A small network was shown many inputs. Here are its activations along a few directions, one row for each input.
In each table, some parts of the input vary, and every possible input appears once, in random order.
Descriptions start from the smaller parts, as in this example, which fits no table here: ring(8) and (point or line(11) or (values(3) and line(4))).
Shared parts are said once, and a part with two or three values counts as separate values.

Other details of the inputs shift rows strongly along two fixed directions, in all tables alike. That doesn't count.
These rows show it; all are for the same input, with only those details redrawn:
[  7   3 -35  22 -30  -6 -17  -6 -12  -9  21]
[ 12   7 -19   4   3   9  15 -11 -20 -14  -1]
[ 11   9 -45  15 -10   5   9 -24 -35 -29   7]
[ 12   8 -28   6   4  10  18 -18 -28 -21  -2]
[  8   0  -8  13 -21  -4 -17  10   6  10  15]
[12  4  2  1  1  7  5  6  0  6  0]
[ 10   3 -18  13 -17   0  -9   0  -6  -1  12]
[  7   2 -27  19 -28  -5 -18   1  -6  -2  20]

Rows:
row 1: [ -5   1 -16  -4   5  11  13 -13 -19 -22  -4]
row 2: [  8   0 -16  14 -25  -2 -19   9   3   8  18]
row 3: [ -9   2 -19   7 -10   0  -5 -15 -14 -21   2]
row 4: [ -1  -1   8   3 -15   5 -17  17  13  10   8]
row 5: [ -5  -5  -3  -6  11 -12   4  -3   0   3   0]
row 6: [ 8  3 -4  5 -9  9 -4  6 -2  3  5]
row 7: [ -5  -3 -12  -4  13 -15   9 -13  -9  -7  -3]
row 8: [ -5  -3  20  -8  13  -6   7   3  11   9 -11]
row 9: [  1   1  20   3 -15   7 -21  20  19  20   8]
row 10: [ -5  -8   5   1  -7 -10 -11  11  14  14   7]
row 11: [ -4  -7  23  -7   6 -10  -1  13  20  21  -4]
row 12: [  9   1  17   5 -10  -3 -10  19  19  22   6]
row 13: [-12  -3   3   0  -7   0 -10   1   5  -1   3]
row 14: [-10  -3 -15   6 -12  -1 -10  -5  -6  -9   9]
row 15: [-11  -7  25  -5  -9   1 -19  24  26  18   4]
row 16: [-7 -1  7  0  3 -9 -2 -5  4  0 -5]
row 17: [ -5   2 -10  -6  21 -11  17 -25 -18 -18 -11]
row 18: [ -9   0  12  -6  12   6   7  -5   0  -5 -10]
row 19: [  6   3  33  -9  17   4   8  10  15  13 -15]
row 20: [  8   3 -19  -1   6  11  15 -10 -18 -14  -2]
row 21: [ -3   2  -8 -19  37   8  37 -20 -24 -19 -18]
row 22: [ -2  -1  47 -23  31   9  20  10  17  13 -26]
row 23: [-12  -5   6   2  -6 -22 -18  -2  12   7   6]
row 24: [ -8   4 -15  -7  24   2  24 -32 -28 -29 -13]
row 25: [ 3 -2  9 -1 -6  5 -9 17 14 14  5]
row 26: [-10  -4  32 -23  30   4  14  11  14  15 -13]
row 27: [  4  -4 -19  18 -31 -10 -25   8   7   6  21]
row 28: [  1  -4 -16  -5   4   4  11  -6 -12 -11   0]
row 29: [ -2   1   2  13 -19  -7 -21   3  10   2   6]
row 30: [ -2  -5  12 -12  16   4  11   8   6   9  -6]
row 31: [  7   2  18  -5  12   3  10   4   7   6 -10]
row 32: [ -1   7 -22  10 -10   7  -2 -18 -19 -24   1]
row 33: [ 4  5  8  7 -9  2 -7  0  3  2  1]
row 34: [  0  -5  31 -23  26  13  19  18  13  14 -15]
row 35: [ 11   2  28 -13  21   8  17  12  12  15 -14]
row 36: [ -2   6 -19   4  -5  13   3 -14 -20 -23  -1]
row 37: [ -4 -10 -10   8 -22 -12 -20   9  11   8  16]
row 38: [ 3  6  2  5 -7 11 -3 -2 -4 -4  0]
row 39: [  6   4  14   7 -10  -3 -12   9  12  11   3]
row 40: [ -1  -2   3 -20  37   5  30  -7 -10  -4 -15]
row 41: [  0   1   3 -10  18   2  22 -12  -9 -11 -15]
row 42: [ 7  5 11 -4  0 18  2  8  1  5 -2]
row 43: [ -5  -5  11   1  -6 -12 -13   6  15   8   1]
row 44: [ 11   5 -14   9  -8   3   0  -1  -8  -2   6]
row 45: [ -4   0  11 -15  34  -8  25 -13  -7  -5 -18]
row 46: [-5 -3 -6 -2  1  1  2  0 -3 -3  2]
row 47: [-1 -6  3 -3 -3 -7  0  4  7  6  1]
row 48: [-13  -2  -5  -3   2  -6  -4  -9  -3  -6   2]
row 49: [  5   3  -5  17 -26 -10 -22   6   7   6  14]
row 50: [-13  -6  11   7 -17 -17 -25   6  19  11   7]
What is each input in this table made of?
> line(5) and ring(10)
Changing only the ring(10) part turns row 45 into row 5. The same change can be made to row 41. Which row results?
> row 37
Changing only the ring(10) part turns row 49 into row 39. The same change can be made to row 8. Which row results?
> row 16
Change only the line(5) part in row 23. List by row number the other rows that result.
> row 22, row 29, row 33, row 50

Rows:
row 51: [ -6   3 -15 -14  19  23  23 -14 -24 -19   1]
row 52: [-19  -7 -54   6 -16 -15  -7 -34 -29 -36   8]
row 53: [ 13  -1 -22  -8  19  10  34  -7 -26 -10  -4]
row 54: [  5  16   5 -12  23  32  21 -12 -22 -24 -18]
row 55: [ 14  13 -14   4   5  27  14 -14 -24 -23 -10]
row 56: [19  1 41 -6  4 11  5 28 22 30 -7]
row 57: [-23 -11  35 -26  13  -5  -4  23  30  23  -8]
row 58: [-11  10 -16   9  -4  16  -4 -22 -25 -30  -5]
row 59: [  1  -9 -32  22 -40 -11 -37  19  11  18  37]
row 60: [-21  -6  -5  29 -45 -14 -48   6  16   3  20]
row 61: [20  7 37 -9  3 16 -1 29 20 28 -5]
row 62: [16  3 42  1  4  2  2 24 28 25 -9]
row 63: [  4   1   7  15 -30 -18 -23   2  15  11  12]
row 64: [-23  -4 -40   8 -24  -5 -19 -14 -21 -24  21]
row 65: [  4  -3   6 -19  32  -2  34  -5  -2  -3 -18]
row 66: [ 12   7 -12 -10  45 -20  35 -25 -26  -8 -16]
row 67: [  5   5 -10  32 -32 -40 -42  -8   9  14  29]
row 68: [  4 -11 -27  14 -30 -21 -18  18  14  11  16]
row 69: [-10   7 -14   9  -2   1   6 -28 -17 -29 -12]
row 70: [  2 -11  28 -17  13  13   1  33  24  31   5]
row 71: [ -9 -12  39 -18  22  -9   0  22  33  24 -10]
row 72: [  3   5  21 -11  23   8  27 -21  -5 -12 -28]
Changing only one part turns row 52 into row 69. The same change can be made to row 59. Which row results?
> row 61
What is each input in this table made of?
> values(2) and (point or ring(10))
